A small network was shown many inputs. Here are its activations along a few directions, one row for each input.
Each table varies a few parts of the input and shows all the possible inputs, shuffled.
Descriptions start from the smaller parts, as in this example, which fits no table here: one of 2 separate values, together with either a single point or one of 9 places around a ring or (one of 4 places along a line, together with one of 8 places around a ring).
Shared parts are said once, and a part with two or three values counts as separate values.
In the rows, zero is written as 100.

Other details of the inputs vary at random and push rows far along two fixed directions, the same in every table; ignore that.
These rows show it; all are for the same input, with only those details redrawn:
[31 124 96 156 110 112 111 117 102 66 81 145 84 110]
[35 133 136 95 131 163 51 134 173 82 128 167 100 69]
[120 44 51 125 65 48 103 99 40 88 48 68 78 116]
[19 132 96 171 112 111 122 116 97 61 77 151 82 116]
[107 60 68 113 77 72 89 106 68 89 66 85 82 105]
[107 66 92 79 90 102 56 116 111 97 93 100 92 81]
[123 59 102 49 92 113 30 121 132 107 108 99 98 65]

Table:
r1: [14 156 111 163 136 96 176 57 71 76 112 133 67 153]
r2: [149 94 139 15 110 126 54 99 128 111 140 88 120 79]
r3: [47 180 163 79 127 159 78 106 164 115 137 166 125 89]
r4: [160 81 75 107 82 60 138 62 40 86 75 62 95 137]
r5: [120 47 61 111 69 60 91 103 57 91 59 74 81 107]
r6: [147 105 116 45 106 98 70 117 127 149 123 81 122 64]
r7: [33 169 105 196 111 83 171 104 79 101 78 128 106 137]
r8: [35 157 128 88 137 152 65 113 169 108 136 158 135 64]
r9: [163 77 71 121 94 57 138 85 61 100 86 48 99 121]
r10: [127 80 62 106 54 58 120 102 62 133 93 63 99 109]
r11: [100 91 65 90 68 76 97 93 85 112 89 78 109 87]
r12: [144 81 130 54 103 109 60 116 138 123 137 66 122 84]
r13: [110 69 89 61 119 73 86 63 103 111 119 54 86 83]
r14: [117 70 127 45 107 152 28 113 158 106 127 108 102 38]
r15: [11 150 92 167 107 116 142 101 100 51 105 129 100 120]
r16: [125 80 125 32 130 110 62 88 151 140 167 71 92 70]
r17: [157 62 128 47 112 123 74 123 153 121 117 92 95 63]
r18: [108 78 92 77 104 100 72 99 109 93 114 80 123 89]
r19: [138 48 79 120 58 74 123 79 26 96 64 79 71 127]
r20: [123 89 129 46 115 136 45 125 158 122 163 97 127 74]
r21: [44 126 98 182 102 102 137 128 84 83 89 140 73 134]
r22: [134 101 112 24 113 106 46 103 138 132 114 83 130 42]
r23: [41 138 93 172 95 104 157 112 87 74 115 115 93 136]
r24: [111 109 127 36 110 121 36 104 161 133 119 97 135 48]
r25: [22 171 102 148 89 116 150 94 87 89 103 156 98 134]
r26: [143 109 123 24 97 107 66 95 115 137 116 97 120 77]
r27: [121 89 103 105 80 75 119 79 58 92 87 73 104 138]
r28: [45 136 141 89 151 183 72 124 182 82 121 156 97 63]
r29: [34 172 148 100 160 158 90 115 167 67 139 146 124 73]
r30: [128 66 64 107 46 60 133 78 28 88 86 59 89 145]
r31: [141 46 72 140 68 70 126 101 42 107 72 63 72 114]
r32: [141 47 75 100 92 66 122 89 78 84 49 67 83 93]
r33: [147 102 98 40 110 104 57 88 141 125 107 87 125 50]
r34: [35 151 136 137 132 164 131 106 121 72 100 172 79 123]
r35: [130 64 78 104 83 56 104 82 65 89 72 41 112 111]
r36: [25 166 99 182 118 102 154 112 93 104 102 148 112 128]
r37: [38 140 102 194 127 125 171 118 90 76 77 138 71 136]
r38: [131 93 112 31 86 112 55 96 117 141 125 107 125 86]
r39: [60 148 90 167 132 98 155 80 92 51 82 113 104 118]
r40: [116 68 89 104 67 83 98 99 57 97 78 106 76 130]
r41: [132 95 102 101 108 80 117 107 85 103 108 65 107 106]
r42: [149 57 96 89 82 79 129 84 68 93 63 88 77 117]
r43: [161 93 66 110 85 51 131 87 67 131 75 61 104 106]
r44: [157 102 88 68 85 79 106 71 80 125 86 87 107 104]
r45: [133 62 69 111 67 57 128 76 25 92 81 64 101 149]
Question: What do these inputs look like to the network?
Answer: one of 3 separate values, together with either a single point or one of 4 places along a line or (one of 2 separate values, together with one of 5 places along a line)
Question: The inputs of r28 and r37 match in every part but the choice among 3 separate values. If r14 is changed in the same way as r28 into r37, which row does it become?
Answer: r31
Question: The inputs of r4 and r9 match in every part but the choice among 3 separate values. If r44 is changed in the same way as r4 into r9, which row does it become?
Answer: r43
Question: Change only the choice among 3 separate values in r41. List by row number the other rows that result.
Answer: r2, r29
Question: Start at r11 and move only the place on the line of 5, one step at a time. The first step leads to r8. Which rows follow, in order?
Answer: r24, r22, r33
Question: Change only the choice among 2 separate values in r25. List by row number the other rows that result.
Answer: r30

Table:
r46: [77 140 136 70 116 132 72 104 151 115 136 130 122 85]
r47: [73 152 137 86 121 136 82 114 150 127 143 137 130 77]
r48: [76 111 96 127 116 100 127 90 91 87 98 107 86 112]
r49: [66 121 135 72 112 148 67 116 145 106 133 134 107 84]
r50: [60 128 110 117 111 130 114 109 108 84 104 132 98 107]
r51: [77 97 91 147 94 90 143 93 61 74 74 96 86 128]
r52: [155 49 59 113 68 34 131 71 35 95 58 40 96 132]
r53: [91 102 122 97 110 127 90 98 117 94 112 112 101 94]
r54: [87 108 95 118 99 108 116 96 85 93 93 115 98 113]
r55: [76 129 103 127 121 97 131 89 104 93 100 109 101 113]
r56: [74 116 98 141 104 81 144 87 68 69 86 102 90 121]
r57: [149 66 83 58 83 89 80 91 85 114 98 71 101 92]
r58: [77 131 116 89 115 119 101 103 118 88 120 127 105 91]
r59: [79 101 82 153 80 79 131 103 61 88 76 118 78 130]
r60: [82 145 104 110 113 110 116 103 109 101 107 111 108 105]
r61: [75 107 113 133 105 115 121 104 98 78 89 118 94 113]
r62: [49 99 76 137 93 92 100 136 115 79 82 106 104 87]
r63: [69 111 92 131 113 84 102 114 95 95 46 120 95 89]
r64: [157 66 52 107 64 34 135 73 28 108 56 43 101 129]
r65: [157 86 120 41 101 107 62 104 131 136 129 74 128 61]
r66: [83 117 142 82 119 156 62 119 158 89 131 132 98 77]
r67: [57 119 110 130 99 113 116 108 99 93 95 133 96 117]
r68: [72 117 83 157 92 95 139 102 67 74 73 117 81 132]
r69: [80 141 84 157 103 80 158 95 66 101 83 109 112 122]
r70: [158 77 124 22 100 111 47 95 139 123 128 71 121 65]
r71: [148 87 111 33 111 108 58 104 139 131 131 67 109 69]
r72: [72 116 117 134 110 123 108 113 113 74 104 136 84 102]
r73: [168 37 72 66 65 73 88 98 66 115 76 59 98 101]
r74: [145 54 115 24 102 123 45 107 137 123 128 75 101 66]
r75: [74 113 93 148 102 89 142 86 67 74 81 101 88 126]
r76: [92 90 82 148 98 84 133 102 73 82 79 107 71 121]
r77: [154 70 64 113 84 41 135 83 48 126 76 45 102 111]
r78: [69 135 134 85 141 143 84 105 169 96 139 139 111 87]
r79: [78 134 95 149 106 83 148 91 73 85 83 92 97 125]
r80: [125 61 52 74 70 73 57 88 100 117 79 62 112 52]
r81: [175 42 87 43 71 93 53 111 100 118 103 75 93 78]
r82: [79 110 137 77 130 153 72 119 162 100 132 136 102 77]
r83: [144 49 67 101 54 55 99 93 43 110 67 58 82 121]
r84: [56 133 112 118 107 116 108 98 105 95 110 130 98 110]
r85: [77 106 101 118 93 101 109 94 83 102 96 114 96 116]
r86: [148 43 79 53 97 82 25 109 95 109 107 60 115 75]
r87: [148 59 95 48 96 79 80 91 97 112 111 62 96 82]
r88: [67 108 88 158 110 93 148 87 69 82 80 109 82 130]
r89: [151 70 112 18 88 103 37 98 137 134 130 82 121 76]
r90: [76 142 116 96 109 112 97 105 120 114 120 113 111 99]
r91: [72 144 131 80 129 146 81 109 163 96 136 147 120 87]
r92: [152 54 78 60 65 51 89 85 59 118 91 53 98 101]
r93: [75 108 101 135 110 110 117 104 100 82 94 114 78 113]
Question: What do these inputs look like to the network?
Answer: either one of 4 separate values or (one of 4 places along a line, together with one of 11 places along a line)
Question: Change only the place on the line of 4 in r73. List by row number the other rows that result.
Answer: r61, r67, r82
